A small network was shown many inputs. Here are its activations along a few directions, one row for each input.
Each table varies a few parts of the input and shows all the possible inputs, shuffled.
A made-up example of a description, with smaller parts first: one of 6 places along a line, together with either a single point or one of 9 places along a line or (one of 2 separate values, together with one of 8 places around a ring).
Shared parts are said once, and a part with two or three values counts as separate values.

Other details of the inputs shift rows strongly along two fixed directions, in all tables alike. That doesn't count.
To show where, the next rows are all for the same input, with only those details redrawn:
[ 19 -15  21   3 -40  10  -7  -7 -19  24   9]
[ -8  -5  11 -16 -31 -28  31   9  -5  -9  15]
[-48  16  -8 -12 -15 -22  48  23  34 -20 -20]
[ 28 -22  26  -6 -45  -6  -2  -9 -33  18  28]
[-48  16  -8 -13 -15 -23  49  23  35 -21 -21]
[-36   8  -1 -20 -20 -37  51  20  18 -25   0]
[ -8   3   6  21 -27  47 -15   0  19  37 -41]
[ 27 -17  22  17 -42  40 -30 -13 -18  45  -6]

Table:
R1: [ -3 -18  -4  29  17  27 -56  19   7   5 -48]
R2: [-63  25 -15  -2 -10  -5  47  31  59 -17 -47]
R3: [ 20   5  -5  12  14  26 -34 -20  22   5  -6]
R4: [ 19 -49  15 -16 -12 -22  22 -16 -56   9  21]
R5: [ -2   1   7  -9   1 -13   1   4 -35  13  39]
R6: [-14  14 -11 -19  24 -14  -8   3 -11 -26  24]
R7: [-11 -21  10  22  22  23 -14   7 -21  29 -24]
R8: [  3   6  -5 -14  20  -2 -26  -9 -26 -10  30]
R9: [-27  18  -5  26   7  51 -23  21  24  36 -35]
R10: [ 28   3  10  15 -18  26 -14  -5  26  18 -29]
R11: [ 10 -26 -17   1  13 -40  -2  13  15 -33  -7]
R12: [ 19  -6   8   7 -21  39 -29 -40 -34  56  -1]
R13: [-34   1 -17  28  12  29  40  -4   1   5 -46]
R14: [ -2   9  -4   7  11  30 -39  12   7  -3  -5]
R15: [ 37 -33  -6  12  21   1 -27 -21 -17  -1   3]
R16: [-41  33 -30   1  35  -2  17  11  74 -37 -35]
R17: [ 10  -7  14 -13  -6 -21   1   4 -45  11  53]
R18: [  9  23 -10  11  12  43 -17 -31  24  37 -44]
R19: [ 17 -16   8  15  21 -22  -3  -6 -62 -34  39]
R20: [ 17  -9  17  24 -36  53 -32 -11  -3  50 -25]
R21: [ 28   5   8  11 -13  22 -12 -12  19  19 -23]
R22: [-14   9   2   9   2  19 -10  16  -2  23   1]
R23: [  9   6  -5  10  11  14 -19  -3  37 -12  -9]
R24: [-12   1   9 -11  -6 -26  18  29 -13  -8  33]
R25: [ 44  -6   3  11  12  32 -52 -40  -9  22  13]
R26: [-26   8  -3 -17 -15 -22  35  -1   1  -4   3]
R27: [ 39  -6  17 -10 -22 -21  10  -8  -3  -6  16]
R28: [  4  -8  14 -30  -7 -57  27  14 -48 -16  73]
R29: [-40  24 -14   0  21   7   6   9   4  15  -5]
R30: [ 39  -9  18 -38 -17 -69  39 -13 -28 -30  58]
R31: [-68  35 -28  -7   9   4  39   2  42   2 -47]
R32: [ 40 -16  -5  14   3  -7  29 -21 -35  -6   8]
R33: [-18  14 -11 -18  22 -16  -4  12  -2 -32  21]
R34: [ 50 -12  11  17  -2  33 -52 -25   0  16  11]
R35: [ -9 -31   0   7 -13   7   4  13   1  18 -44]
R36: [-32   6 -36  -3  31  -8  44  10  45 -16 -63]
R37: [ -9   1   5 -28   4 -49  26   7 -42 -10  60]
R38: [-13  14  -6  20   9  48 -42  25  34  -1 -32]
R39: [ -6  11 -10   3  12  -5   2   9  48 -31  -8]
R40: [-29  25 -25 -13  35 -21  20  -3  47 -40  -6]
R41: [ -5  -5   7 -34 -22 -52  43  -9 -32 -14  43]
R42: [ 41 -14  13   9  -8   6 -30  -7   9  -8  20]
R43: [-77  38 -21  14  18  17  26  57  71  -9 -55]
R44: [ 38  -3  14 -11 -16 -16   7 -16  -6   1  14]
R45: [ 29  -9   5 -32   8 -61  15 -17 -20 -44  68]
R46: [ 45 -20  -6  49  19  41 -36 -33 -22  11  -5]
R47: [ 26 -34  -6 -24 -10 -67  36  13 -12 -30  11]
R48: [ -6  11  -6   1  15  21 -32  11   4  -9   0]
R49: [-14   5   1   2 -20  16   6  -7   5  21 -16]
R50: [ -8   7  -3 -14   8 -15  -6  24   2 -35  22]
R51: [ 24   0  -4 -12  19 -13 -14 -31  -7 -12  32]
R52: [  4   7  -4  -5  16  14 -35  -4 -16  -3  17]
R53: [ -2 -13  12  28  16  -1  17   4 -52   3  19]
R54: [ 24  11   0  -1   2  15  -8 -31   2  24 -12]
R55: [ 23   3   7 -32  -6 -52  36 -16 -13 -22  35]
R56: [-46  25 -18 -12  22 -15  14  41  43 -51 -10]
R57: [ 26  11   2   6   0  27 -16 -30   8  30 -21]
R58: [ 23   1   3  18   8  57 -69  -9 -14  26  -3]
R59: [ -7   6  -1   4 -15  27  -6 -21  -6  36 -16]
R60: [ 40 -24  27   3 -44  17 -23 -24 -44  40  25]
R61: [-19 -26   7   0   9 -35  14  38 -11  -9  -6]
R62: [-22   3   3 -15 -23 -23  35   9   6  -9   3]
R63: [-10   3   8  11  -6  18 -10  27   4  18   0]
R64: [-16  25 -12 -18   9 -28  42   0  36 -23 -17]
R65: [ -6 -14  -3  23  34  29 -43   0 -10   4 -34]
Changing only one part turns R14 into R34. The same change can be made to R65. Which row results? -> R15
Changing only one part turns R49 into R16. The same change can be made to R2. Which row results? -> R42
What do these inputs look like to the network? -> one of 5 places around a ring, together with either one of 3 separate values or one of 10 places along a line
Change only the choice among 3 separate values in R4. List by row number the other rows that result. -> R13, R35
Start at R64 and move only the place on the ring of 5, one step at a time. The first step leads to R26. Which rows follow, in order? -> R28, R58, R3
Change only the place on the line of 10 in R44. List by row number the other rows that result. -> R10, R18, R21, R27, R30, R54, R55, R57, R64

Table:
R66: [ 22  -3   2   9  -1  21 -17 -20  -1  19  -7]
R67: [  5 -12   7 -34  -1 -69  32  10 -32 -47  63]
R68: [-56  36 -29   4  30  10  21  17  58 -17 -49]
R69: [ 37 -13  11  15  -8  32 -38 -22 -19  28   2]
R70: [  9  -2   4  11   3  24 -31  -4  -9  15   1]
R71: [-34  15  -3 -30 -20 -43  55  16  20 -22   7]
R72: [  4  -6   1 -24   0 -54  34   6  -7 -37  32]
R73: [ 29 -10   6  13  -6  20 -22 -15  -1  17  -8]
R74: [-46  20 -11   7   0   9  34  15  24   7 -35]
R75: [ 35 -13   8  15  -8  29 -32 -20 -10  24  -5]
R76: [ 28  -9   6  13  -5  20 -23 -13  -3  17  -7]
R77: [ 27  -7  10  12  -2  31 -41 -15 -23  28  10]
R78: [-64  40 -20  -5  -3   8  40  20  65   0 -53]
R79: [ 21  -5   3  11  -3  21 -20 -17  -2  16  -8]
R80: [ 19  -6   5  11  -1  24 -28 -12  -9  17  -2]
R81: [-16   4  -5  -6  10 -13   4  14   2 -18   9]
R82: [ 11 -19   8  12 -13  21 -15  -6 -21  31 -14]
R83: [-16  -4   5  -2 -15 -12  31   9  -9   1   1]
R84: [ 25 -11   8  15  -4  31 -39 -10 -15  23   1]
R85: [ 16  -7   6  13   1  24 -33  -1 -11  16   2]
R86: [ 37 -10   9  13  -7  29 -32 -26 -16  29   2]
R87: [  1  -5   2 -24   2 -53  29  10 -11 -38  37]
R88: [ 18  -1   2   9   1  23 -22 -15  -4  18  -4]
R89: [ -5   8  -7  11   8  23 -13  -3  17   7 -23]
R90: [-23  12 -11   8  15  12  -4  15  25  -6 -23]
R91: [  5  -4  15 -18 -35 -20  20   1  -8   5  18]
R92: [ -4   2  -4 -13   5 -29  22   0   4 -24  11]
R93: [ 10  -4   4  12   2  23 -30  -1  -8  13   0]
R94: [ -8   2  -2 -12   7 -24  10   7  -6 -21  20]
R95: [  8 -11   4 -35  -3 -73  44   3 -20 -49  52]
R96: [ 20  -7   4  12  -2  20 -22  -8  -1  14  -7]
R97: [ 33 -39  24 -24 -25 -55  21  -3 -65  -7  59]
R98: [ 14  -3   4  11   1  23 -27  -8  -7  15  -3]
R99: [ -3   1  -4  -6   5 -14   9   3   4 -17   4]
R100: [-12 -10  10 -20 -18 -52  54  16 -24 -21  32]
R101: [ 32 -13  11  16  -6  33 -42 -14 -19  26   3]
R102: [ 25 -21  14  13 -16  29 -26 -17 -35  45  -3]
R103: [-16  10  -7  11  13  23 -18   7  13   5 -16]
R104: [-25  14 -13   7  16   9   1  15  29  -9 -25]
R105: [ 45 -16  12  15 -12  31 -37 -28 -19  31   1]
R106: [-53  35 -30   4  28   9  26  13  63 -17 -54]
R107: [-37   7  -3 -16  -8 -41  60  19   0 -23   7]
R108: [ 15  -9   5  -8  -2 -18   0  -2 -17 -12  24]
R109: [ 13  -8   3  -9  -2 -20   6  -4 -11 -14  19]
R110: [-10  10  -5   9  12  24 -21   2   6  11  -9]
R111: [-13  10  -8  11  11  23 -14   3  16   5 -21]
R112: [ 25  -7  10  12  -1  31 -42 -13 -24  27  11]
R113: [ 36 -27  22 -24 -12 -51   1   1 -57 -22  77]
R114: [-55  35 -29   4  29   9  23  16  59 -17 -50]
R115: [ 16  -5   4  12   1  21 -26  -3  -4  13  -4]
R116: [-28  17  -1  -3 -19   8  20  13  37  11 -32]
R117: [  2  -5   1 -24   2 -53  31   9 -10 -38  35]
R118: [-58  35 -28   4  31  11  18  20  55 -16 -46]
R119: [-57  36 -29   4  31  11  19  19  57 -16 -48]
R120: [-18  -2  -4  11  -1  19   1   3   4  21 -33]
R121: [ 14 -13   5 -34  -6 -72  44  -1 -21 -46  51]
Changing only one part turns R98 into R101. The same change can be made to R111. Which row results? -> R84
What do these inputs look like to the network? -> one of 4 places along a line, together with either one of 3 separate values or one of 11 places along a line
Change only the place on the line of 11 in R113. List by row number the other rows that result. -> R72, R73, R76, R85, R87, R90, R96, R104, R115, R117

Table:
R122: [-24  22 -12  -5  12   1  -4  18  35 -20  -5]
R123: [-21  16   2 -32  -7 -42  35  10  -4 -26  39]
R124: [-54  31 -21  20  27  41  -5  15  34  15 -49]
R125: [  6 -24  27 -26 -56 -50  43  22 -29  -2  29]
R126: [  7  -5   1  11  19  15 -35   9 -10  -3   8]
R127: [  3  -9  -2  11   7  12  -5 -12 -22  17  -6]
R128: [-80   9  -6  10  -4   2  34  55  24  -1 -40]
R129: [ 24   0  10  -7 -21   4  -5 -20  -3  17   9]
R130: [ 30 -13   2   8  -2   4  -7 -17   1   1  -8]
R131: [  2   8   4 -22 -16 -27  29  -9   5  -7  16]
R132: [ 11   3   3 -22 -10 -36  20  -4   9 -23  23]
R133: [ 23   1   6  -3 -15   6 -10 -15   8  11   3]
R134: [ 15  -5   3   2 -13   6  16 -25 -11  20  -7]
R135: [ 26 -39  25   9 -49   3  11   7 -34  36  -7]
R136: [ 15 -14  -4  21  21  25 -34  -3  -4   4 -18]
R137: [ 20 -19   1   9  13   3 -19  -7 -23  -1   5]
R138: [ 32 -14   5   5  -7   1  -2 -21  -9   7  -1]
R139: [-41  27  -4 -28  -3 -30  42  12  11 -19  17]
R140: [ 15  -5   1   5 -11  10  11 -24  -6  20 -13]
R141: [ 27  -6   8 -22 -13 -39  10  -6   0 -26  35]
R142: [ 19 -16   0  19  12  25 -30 -11 -19  16 -10]
R143: [-40  18 -21   8  39   7  -7  30  36 -28 -25]
R144: [ -1   8   6 -29 -21 -35  41 -11  -3  -7  23]
R145: [ 11   3   2  -2   3   4 -28   8   7 -12  18]
R146: [-19   6  -8  -1  25 -10  -4  20   3 -24   8]
R147: [-25  18  -3 -31   0 -43  32  16   6 -35  33]
R148: [ -6   0 -10  32  16  54 -29 -11   4  35 -46]
R149: [-43  28 -16 -21  15 -30  27  27  38 -42   5]
R150: [  7  -7 -10  35  27  52 -48  -2  15  15 -46]
R151: [ 30  -9   9 -24 -12 -43   8  -5  -2 -30  39]
R152: [ 40  -8   8   2 -11   8 -30 -13   9   1   8]
R153: [-23  -8  21  -8 -43 -13  18  33 -16   7  13]
R154: [-40  19  -9  -6  13  -6  23  11  -3  -3   0]
R155: [  6   8  12  -7 -17  12 -11  -9 -16  21  21]
R156: [-20  15   1 -33  -5 -46  34  12  -3 -31  41]
R157: [  9 -13  -2  11  12   8 -13  -7 -19   6  -3]
R158: [ 31 -14   2   4   0  -6  -3 -14   1  -8  -2]
R159: [ 22  -5  -3  26   1  40 -24 -19  17  24 -40]
R160: [ 16  -2   7 -15  -3 -20 -14   7  -9 -21  42]
R161: [ 33 -15   8   3 -13   1   2 -26 -19  15   5]
R162: [  4  -5 -10  34  24  52 -43  -4  12  21 -46]
R163: [ 31 -15   6   1 -10  -6   5 -21 -15   6   6]
R164: [-54  27 -24   7  36   8   7  28  37 -19 -31]
R165: [  9 -11  -2  18  11  23 -20 -11 -16  18 -14]
R166: [ 17   3   6  -7 -16   0  -1 -15   7   9   5]
R167: [-27  24  -9  -5   6   6   0  13  28  -8  -6]
R168: [ 33 -15   2   7   2  -4  -7 -13   4 -10  -4]
R169: [ 37  -7  11  -4 -17   0 -19 -17  -1   6  16]
R170: [  8   4   9 -27 -22 -33  32 -13  -7  -5  28]
R171: [ -5 -38  19  14 -29   4   8  21 -36  30  -6]
R172: [ 50 -24   9   9  -3   2 -22 -19  -9  -2   5]
R173: [-24  23  -9  -2   8   9  -5  14  30  -9  -8]
R174: [  2  -3   1   7  16   8 -25   8 -15  -2  13]
R175: [-10   5  -3  10  16  17 -20   7  -6   6  -1]
R176: [-65  33 -22   2  26   5  25  21  29  -8 -30]
R177: [-62  31 -24   4  31   5  20  25  33 -14 -30]
R178: [ 13 -15   5   6   0   4  -3 -17 -39  19  10]
R179: [ 19  -8   3   0 -11  -3  14 -22 -10  10  -2]
R180: [ 12  -7   8   4   4   8 -23  -2 -33  11  25]
R181: [-30  10 -16  18  16  30   7  -5   9  22 -42]
What do these inputs look like to the network? -> one of 5 places around a ring, together with either a single point or one of 11 places along a line
Changing only the place on the ring of 5 turns R161 into R156. The same change can be made to R172. Which row results? -> R145
Start at R181 and move only the place on the line of 11, one step at a time. The first step leads to R178. Which rows follow, in order? -> R127, R148, R165, R157, R142, R137, R162, R136, R150
Start at R173 and move only the place on the ring of 5, one step at a time. The first step leads to R132. Which rows follow, in order? -> R159, R142, R164
Change only the place on the ring of 5 in R168. List by row number the other rows that result. -> R126, R136, R151, R160

Table:
R182: [-31   6   8 -32 -24 -49  50  28  -4 -25  38]
R183: [ 18  11   7 -33 -19 -44  29  -8  14 -30  39]
R184: [-34  14 -16 -21  22 -42  30  25  21 -42   2]
R185: [ 39 -13   6  -9 -18 -11   4 -28  -2  -4   7]
R186: [-28   0   0 -13 -15 -21  29  19   3   0  -4]
R187: [-26  10 -14 -21  32 -45  17  14  14 -47  18]
R188: [  9  -1  -4  49   9  87 -51 -15  10  55 -61]
R189: [ 48 -34  22  -8 -16 -15 -14 -21 -65   9  49]
R190: [-30  28 -14 -12  28 -24   7  20  26 -41  17]
R191: [-72  46 -28 -14  29 -21  36  40  63 -50 -22]
R192: [-61  32 -26  26  20  59  -4  16  59  29 -84]
R193: [  3   5  10 -10  -8  -3  -7   2 -17   1  31]
R194: [ 15   0 -12  55  31  85 -70 -13  19  43 -56]
R195: [  5   5  -4 -38  -7 -63  47  -6  19 -39  23]
R196: [ 72 -27  18  -4 -26 -16  -1 -38 -29   3  31]
R197: [ 32 -27  23  39 -30  64 -39 -15 -29  65 -26]
R198: [ 37 -17  16   5 -12  17 -37 -16 -39  32  20]
R199: [-42  27 -37  46  47  84 -46   5  71  20 -96]
R200: [-27  -9   4 -25 -17 -57  57  18 -13 -29  18]
R201: [ 70 -40  25  11 -11   6 -41 -21 -65  19  42]
R202: [ 25 -17  14  17 -14  31 -28 -20 -33  43  -5]
R203: [-76  33 -39   2  42  -4  36  35  70 -42 -63]
R204: [ 15  -6  20 -25 -26 -35  14  -1 -45  -5  66]
R205: [ 38 -27  20  15 -17  19 -17 -20 -48  35  16]
Changing only one part turns R195 into R183. The same change can be made to R187. Which row results? -> R190
What do these inputs look like to the network? -> one of 4 places along a line, together with either a single point or one of 5 places along a line
Start at R197 and move only the place on the line of 4, one step at a time. The first step leads to R200. Which rows follow, in order? -> R186, R182
Start at R197 and move only the place on the line of 5, one step at a time. The first step leads to R205. Which rows follow, in order? -> R188, R201, R194
Which other rows agree with R185 in the place on the line of 4? List them by row number. -> R189, R199, R200, R202, R203
